A small network was shown many inputs. Here are its activations along a few directions, one row for each input.
Each table varies a few parts of the input and shows all the possible inputs, shuffled.
Descriptions start from the smaller parts, as in this example, which fits no table here: one of 4 places along a line, together with either a single point or one of 11 places around a ring or (one of 3 separate values, together with one of 5 places around a ring).
Shared parts are said once, and a part with two or three values counts as separate values.
In the rows, zero is written as 128.

Other details of the inputs vary at random and push rows far along two fixed directions, the same in every table; ignore that.

Rows:
R1: [138  46 169 175  29 109  99 182 157  92 166]
R2: [115 142 130 120 126 144 134 141 121 162 139]
R3: [114 147 141 123 129 130 137 143 123 156 137]
R4: [111 129 133 120 133 140 144 148 126 155 119]
R5: [150 127 118 108 136 125 155 133 131 137 135]
R6: [131 118 141 130 144 134 142 122 124 151 137]
R7: [117 140 142 122 125 131 144 144 120 155 121]
R8: [ 67 173  84 126 128 142 105  49 134  90  87]
R9: [138 114 127 127 151 124 134 141 120 146 117]
R10: [ 73 167  83 136 139 143 105  49 124  74  91]
R11: [122 141 140 132 141 131 140 145 112 141 139]
R12: [149 126 122 105 141 126 151 143 131 132 125]
R13: [123 134 129 128 139 145 133 143 107 147 143]
R14: [153 134 131 106 135 119 152 139 125 130 127]
R15: [152 123 126 125 144 128 142 127 135 148 130]
R16: [150 140 130 106 139 117 147 139 130 131 141]
R17: [156 131 139 120 140 122 138 134 129 142 120]
R18: [141 133 136 131 147 115 130 138 118 145 133]
R19: [101  77  96 185  15 111  36 107 168  18 136]
R20: [ 85 165 101 126 137 140  81  40 127  77 104]
R21: [137  49 170 177  29 108  95 188 162  95 184]
R22: [154 136 120 104 136 128 142 137 127 137 143]
R23: [124 134 141 130 138 133 146 145 108 140 125]
R24: [128 115 146 123 148 133 136 132 122 146 125]
R25: [152 137 139 122 145 120 133 133 134 143 135]
R26: [151 121 130 118 147 129 137 137 135 144 119]
R27: [ 69 166  86 128 143 144  99  57 122  67  77]
R28: [139 118 123 136 148 123 140 132 122 150 128]
R29: [155 131 129 118 143 132 127 131 130 148 138]
R30: [144 126 137 130 144 117 135 139 114 143 118]
Description of these inputs: one of 5 places around a ring, together with one of 6 places along a line.
- The inputs of R21 and R11 match in every part but the place on the line of 6. If R1 is changed in the same way as R21 into R11, which row does it become? => R23

Rows:
R31: [131 182 113  92 212 138 131  69 113 144  90]
R32: [104 181 122 113 207 132 142  70 100 151  85]
R33: [136 122 119 127 100 119 120 113 141  91 120]
R34: [106 200 107  91 191 144 148  86  97 141  90]
R35: [134 121 110 137 112 118 110 119 142 101 143]
R36: [112 116 129 144 118 141 110 115 130 116 129]
R37: [113 132 120 136 110 129 110 125 129 120 135]
R38: [138 121 125 130  95 118 112 109 140  96 134]
R39: [117 121 126 143 111 136 103 127 123 116 130]
R40: [177  79 158 127 109 114 143 200 146 168 172]
R41: [152 134 163 117 187 128 174 170  95 210 132]
R42: [134 128 119 117 113 118 117 116 147  89 115]
R43: [112 128 124 142 108 127 114 116 142 120 132]
R44: [152 138 144 103 185 139 193 168 107 215 131]
R45: [190  58 167 151 105 122 145 223 134 170 186]
R46: [103 138 126 128 109 131 116 116 127 106 132]
R47: [160  87 170 138  88 124 150 221 124 172 183]
R48: [106 117 111 134 108 138 124 120 138 110 120]
R49: [127 180 112 111 218 126 139  72  98 136  93]
R50: [108 126 123 136 116 135 114 114 136 118 135]
R51: [139 109 126 144 107 127 102 111 139 104 127]
R52: [111 121 131 147 117 124 108 125 118 112 121]
R53: [108 124 126 132 106 134 124 123 138 103 125]
R54: [111 132 130 138 100 125 117 118 140 107 132]
R55: [133 121 115 132 107 120 108 103 143 105 131]
R56: [108 112 136 148 123 128 114 117 127 113 124]
R57: [103 134 122 126 110 132 123 124 131 103 121]
R58: [111 123 107 135 101 134 117 131 132 108 120]
R59: [135 123 112 133 105 118 119 125 141  82 129]
R60: [152  78 167 141 112 135 145 203 120 177 169]
R61: [177 136 138  91 191 131 191 156 104 208 130]
R62: [115 137 120 136 110 126 111 121 137 120 129]
R63: [136 103 134 149 111 113 108 115 134 103 121]
R64: [138 125 125 121 107 117 111 117 148  97 130]
R65: [114 142 127 133 100 124 113 123 135 107 129]
R66: [143 137 139  98 183 144 186 169  99 206 132]
R67: [105 196 113  95 194 140 156  77 110 144  87]
R68: [108 129 130 133 107 134 118 117 135 107 136]
R69: [ 98 180 119 107 208 139 140  74  90 147  90]
R70: [161  75 172 150 107 130 148 204 130 183 168]
R71: [134 110 132 141 120 112 103 119 142  99 116]
R72: [139 118 119 137  96 117 113 127 141  88 147]
R73: [111 129 107 134 102 129 118 124 140 107 113]
R74: [153 153 152  97 177 133 185 173 104 202 131]
R75: [119 126 127 144 111 131 107 123 132 118 124]
R76: [134 113 100 136 102 120 118 124 143  88 128]
R77: [134 120 107 119 113 120 117 117 148  97 115]
R78: [104 133 120 131 118 133 113 115 129 119 132]
- What do these inputs look like to the network? => one of 6 places along a line, together with either one of 3 separate values or one of 5 places around a ring
- The inputs of R48 and R36 match in every part but the place on the line of 6. If R44 is changed in the same way as R48 into R36, which row does it become? => R70
- The inputs of R33 and R38 match in every part but the place on the line of 6. If R53 is changed in the same way as R33 into R38, which row does it become? => R68
- Start at R77 and move only the place on the line of 6, one step at a time. The first step leads to R42. Which rows follow, in order? => R64, R40, R31, R71
- Which other rows does R63 become when the choice among 3 separate values takes its other values? List them by row number. => R49, R71
- Which other rows does R77 become when the choice among 3 separate values takes its other values? List them by row number. => R61, R76
- Which other rows does R46 become when the place on the line of 6 takes its other values? List them by row number. => R57, R60, R66, R69, R78
